These are the activations of a small neural network, seen along a few directions. Each row is one input.
In each table, some parts of the input vary, and every possible input appears once, in random order.
Descriptions start from the smaller parts, as in this example, which fits no table here: ring(8) and (point or line(11) or (values(3) and line(4))).
Shared parts are said once, and a part with two or three values counts as separate values.
In the rows, zero is written as 128.

Other details of the inputs shift rows strongly along two fixed directions, in all tables alike. That doesn't count.

Table:
r1: [137 101 167 182 117 175 132 113  96 152 160]
r2: [ 97 133 136 131 127 131 116 141 164 129 100]
r3: [ 83 146 135 131 112 149  89 143 190 139  88]
r4: [ 83 143 140 130 109 143 101 147 193 144  86]
r5: [129 154 109 164  99 110 114 128 107 165 114]
r6: [107 166 113 156  93 114  99 144 143 157  88]
r7: [ 83 161 109  81 159  91 111 146 159  94  96]
r8: [135 133  98  79 150  97 139 120 119 101 125]
r9: [146  95 170 177 107 190 122 120 111 141 167]
r10: [ 57 160 138 146 124 126  92 135 177 161  82]
r11: [ 87 149 122 132 134 123 102 122 148 143 104]
r12: [124 132 101  84 163  77 149 128 119  99 122]
r13: [137 103 169 183 115 181 122 108  94 150 167]
r14: [139 125 103  76 143  97 150 130 132 103 121]
r15: [134 131 109  80 154 105 138 133 124  88 134]
r16: [169 127 111 145  84 131 134 133 118 141 128]
r17: [146 104 135 127 121 145 143 128 131 123 136]
r18: [198 131 166 195  95 163 144 109 140 207 155]
r19: [137 109 143 135 135 140 139 133 116 117 144]
r20: [166 112 102  80 146 100 169 110  92 105 149]
r21: [114 123 141 145 125 140 126 123 132 140 122]
r22: [138 118 116  81 154  99 148 153 134  78 128]
r23: [154 116 110  91 170  90 156 119  78  86 164]
r24: [164 108 114  84 159 104 156 130  93  77 160]
r25: [176  97 125 126 121 153 150  99  89 130 166]
r26: [137 118 137 146 135 146 132 102  89 138 163]
r27: [139 127 109  76 149 109 138 139 133  84 134]
r28: [ 25 171 150 152 142 116  75 162 194 141  67]
r29: [169 118 135 196  67 167 126 115  95 179 144]
Description of these inputs: point or (line(4) and (point or ring(6))).
Which other rows does r8 become when the line(4) part takes its other values? List them by row number.
> r3, r11, r25
A walk changes only the ring(6) part. It starts at r27 and steps to r3. List the rest of the walk in order.
> r4, r17, r22, r9

Table:
r30: [195  92 115  82 148 143 165  98  90  97 188]
r31: [167  67 135 111 148 147 166 106  64  86 189]
r32: [ 87 147 103  76 185  58 132 140 133  84 110]
r33: [161 122  86  55 136  83 165 144 147  88 114]
r34: [  8 163 161 167 148 136  65 145 184 156  73]
r35: [135 151  93  61 148  69 126 175 163  63 100]
r36: [ 87 164  40  40 131  49 108 168 122  46  71]
r37: [200 100 180 245  74 203 138 100  72 210 188]
r38: [154  69 139 109 155 155 158 106  63  86 185]
r39: [155  74 191 207 100 222 135 105  88 154 185]
r40: [184 113 122 118 118 126 152 145 117 104 146]
r41: [ 49 200 140 165 114 105  58 176 219 157  52]
r42: [ 37 191 146 152 132 136  60 138 220 172  71]
r43: [ 79 174 131 148 110 105  94 157 191 165  71]
r44: [ 75 171 141 178  90 143  85 128 199 203  61]
r45: [114 169  40  64 140  34 125 139  81  80  96]
r46: [159 116 160 213  77 182 132  96 114 215 145]
r47: [178  84 139 110 144 152 169 109  83  97 185]
r48: [132 107 162 199  62 212 112 110 156 200 119]
r49: [165 118  97  71 129  91 158 148 132  88 127]
r50: [115 155 101  65 185  59 149 137 134  87 117]
r51: [208  90 124 112 149 131 184  70  41 132 202]
r52: [ 72 122 191 192  93 218  79 117 176 183 116]
r53: [155 113 135 130 155 112 159 114  84 120 163]
Describe the family of inputs behind these rows.
> values(2) and (point or line(5) or line(6))
Which other rows agree with r51 in the values(2) part? List them by row number.
> r32, r34, r37, r41, r42, r43, r44, r45, r46, r50, r53
Which other rows does r35 become when the line(5) part takes its other values? List them by row number.
> r33, r40, r48, r49

Table:
r54: [ 67 156 122 158 106 137  70 153 183 140  81]
r55: [169  91 136 176  78 187 134  96  92 173 167]
r56: [ 36 166 130  87 160 106  85 160 204  98  64]
r57: [143 135 143 176  91 158 127 113 121 188 143]
r58: [159 106 119 103 168 109 172 107  83 101 167]
r59: [170 124  85  95 141  89 138 123  97 100 149]
r60: [179 128  93  89 123  95 165 123  92 124 152]
r61: [119 164 135 148 108 114 118 138 142 152 112]
r62: [106  95 163 185 121 171 122 110 109 167 138]
r63: [ 84 136 174 194 117 169  96 125 149 169 133]
r64: [ 83 123 169 154 113 190  96 139 159 135 125]
r65: [ 62 160 120 143 119 121  70 146 188 126  67]
r66: [156 120 135 166 101 153 121  99 116 179 156]
r67: [144 109 124  78 166 131 152 119 109  83 147]
r68: [145 127  93  81 141 100 144 116 122 116 118]
r69: [110 145 118 132 123 112 112 141 134 107  96]
r70: [165 121 134 143 111 142 157 109  86 145 141]
r71: [169 114 127 147 127 139 144 111  76 128 145]
r72: [147 125 114  87 149 103 147 145 167  99 101]
r73: [100 126 116 101 150 109 134 144 134  93 126]
r74: [118 129 137 108 156 127 131 117 128 113 138]
r75: [121 122 133 126 148 102 129 126 111 129 139]
r76: [107 164 136 146 118 118 124 132 146 153  96]
r77: [165 135  90 101 149  86 133 121 105 103 146]
r78: [163 113 143 164  87 157 147 107  87 148 146]
r79: [146 132 109  56 173  78 147 130 114  72 152]
r80: [146  98 137 137 151 122 155 107  82 133 158]
r81: [136 119 144 176  71 179 124 118 118 182 137]
r82: [157 108 144 114 155 152 150 104  98 110 169]
r83: [126 114 154 202  99 188  96 100 119 175 132]
r84: [129  99 112  97 155  95 152 127  99  92 135]
r85: [175 123 101  73 143  80 156 157 151  91 128]
r86: [104 116 181 192  99 201  96 119 131 170 154]
r87: [ 45 172 142 102 144 125  77 170 208 110  81]
r88: [143 133 137 177 104 148 114 129 105 152 137]
r89: [184 114  98  98 143 107 163  94  90 129 156]
r90: [177 108 113 131 110 136 141 106  93 150 162]
r91: [170 115 112 136 116 130 144 129  78 113 151]
r92: [173 137 112 125 137  99 142 124  88 114 149]
r93: [ 99 156 138 164 106 145 112 125 160 183 101]
r94: [200  96  96  67 138  92 181 148 121  78 147]
r95: [177 106  82  72 136  95 162 108  94  98 144]
r96: [161 115 166 182  99 165 125 130 155 168 143]
r97: [118 132 146 199 109 170  96 106 132 176 130]
r98: [ 91 170  89  66 144  71 128 151 171 112  67]
r99: [115 127 112  53 169 106 137 142 140  59 120]
r100: [ 63 138 110  95 152  81 113 166 160  98  87]
r101: [130 119 166 152 130 176 116 116 125 140 161]
r102: [176 101 126 138  93 151 158 101  85 148 156]
r103: [ 37 154 126 110 150 105  97 160 192 102  71]
r104: [136 146 100  90 117  87 144 147 120 102 110]
r105: [ 59 148 133 129 140 104  95 158 164 136  94]
r106: [104 124 147 151 127 144 120 132 129 136 143]
r107: [ 81 131 142 115 137 138 106 135 159 105 111]
r108: [ 94 127 129 111 158 121 132 132 138 110 116]
r109: [160 126 131 117 140 116 145 134 159 126 122]
r110: [185  87 143 143 107 158 159 123 125 128 148]
r111: [127 155 125 134 107 116 125 144 127 146 113]
r112: [104 157 141 174 122 137 104 133 140 152 101]
r113: [ 66 141 144 115 129 138  93 153 172 111 102]
Describe the family of inputs behind these rows.
> ring(6) and (point or line(4) or ring(5))
Changing only the ring(6) part turns r98 into r93. The same change can be made to r56. Which row results?
> r74
Which other rows agree with r106 in the ring(6) part? List them by row number.
> r59, r60, r85, r86, r87, r88, r90, r105, r111
Which other rows does r89 become when the ring(5) part takes its other values? List them by row number.
> r76, r93, r97, r112
Which other rows does r66 become when the ring(5) part takes its other values? List them by row number.
> r57, r61, r77, r92
